Each row below holds a small network's activations on one input, seen along a few directions.
Each table varies a few parts of the input and shows all the possible inputs, shuffled.
Descriptions start from the smaller parts, as in this example, which fits no table here: one of 5 places around a ring, together with either a single point or (one of 2 separate values, together with one of 4 places along a line) or one of 9 places along a line.
Shared parts are said once, and a part with two or three values counts as separate values.
In the rows, 128 means zero.

Other details of the inputs vary at random and push rows far along two fixed directions, the same in every table; ignore that.

Table:
row 1: [137 113 163 142 110 205 112 135 85 173 83]
row 2: [93 133 151 127 162 90 145 95 216 126 149]
row 3: [83 125 150 129 151 78 150 87 210 125 133]
row 4: [89 128 225 119 96 231 66 110 82 202 47]
row 5: [92 130 226 118 106 235 64 118 84 203 51]
row 6: [179 147 32 104 132 123 131 152 64 70 159]
row 7: [127 98 149 141 170 91 169 120 205 144 157]
row 8: [87 120 226 120 97 222 69 105 95 202 60]
row 9: [142 133 176 153 89 201 86 170 77 161 72]
row 10: [120 97 147 143 171 85 172 123 201 139 146]
row 11: [166 152 41 112 117 114 127 165 83 78 160]
row 12: [197 162 21 116 103 113 105 164 75 63 158]
row 13: [96 138 192 130 92 221 81 114 99 181 60]
row 14: [179 157 51 129 97 108 111 152 69 82 133]
row 15: [158 147 53 114 107 113 132 154 84 87 161]
row 16: [94 123 160 112 167 79 133 88 206 135 156]
row 17: [100 105 156 147 155 70 170 144 192 133 152]
row 18: [172 143 38 107 121 119 138 141 65 72 161]
row 19: [94 113 161 107 152 76 137 79 203 133 160]
row 20: [103 93 157 151 166 77 176 113 180 130 155]
row 21: [121 127 155 143 101 170 116 155 86 155 101]
row 22: [116 96 149 150 168 80 175 110 195 144 143]
row 23: [121 106 162 159 136 73 157 126 203 130 161]
row 24: [165 144 45 115 128 119 135 142 53 80 136]
row 25: [92 126 153 124 149 88 148 88 215 129 151]
row 26: [154 151 56 122 110 107 130 154 73 89 140]
row 27: [84 127 151 128 161 84 147 96 212 123 139]
row 28: [180 152 48 127 92 118 109 150 70 79 140]
row 29: [124 117 177 138 123 197 119 157 79 162 82]
row 30: [177 136 70 111 112 156 127 136 78 109 135]
Description of these inputs: one of 5 places around a ring, together with either one of 2 separate values or one of 4 places along a line.
The inputs of row 11 and row 17 match in every part but the place on the ring of 5. If row 2 is changed in the same way as row 11 into row 17, which row does it become? -> row 27
A walk changes only the place on the ring of 5. It starts at row 12 and steps to row 23. List the rest of the walk in order. -> row 28, row 14, row 9
Which other rows agree with row 18 in the place on the ring of 5? List them by row number. -> row 15, row 19, row 23, row 25, row 30
Which other rows does row 29 become when the place on the ring of 5 takes its other values? List them by row number. -> row 6, row 18, row 20, row 24
Which other rows does row 27 become when the choice among 2 separate values takes its other values? List them by row number. -> row 5

Table:
row 31: [183 145 36 88 140 160 112 149 66 94 142]
row 32: [84 127 199 138 135 119 125 116 218 157 137]
row 33: [97 135 100 95 171 93 153 99 167 112 131]
row 34: [115 98 112 119 170 71 170 117 151 110 181]
row 35: [147 130 194 138 96 246 78 130 82 202 68]
row 36: [191 149 55 132 84 161 121 164 37 93 113]
row 37: [119 149 109 143 146 45 154 152 182 93 160]
row 38: [113 121 218 145 97 206 85 124 145 200 77]
row 39: [127 118 136 165 126 88 139 140 162 125 125]
row 40: [100 140 113 114 140 40 136 113 168 83 175]
row 41: [123 104 165 134 121 141 117 112 107 155 119]
row 42: [103 84 197 173 160 121 191 150 177 166 139]
row 43: [123 138 125 116 122 191 113 100 75 132 78]
row 44: [167 154 35 90 83 109 98 126 55 70 145]
Describe the family of inputs behind these rows. -> either one of 2 separate values or (one of 3 separate values, together with one of 4 places along a line)
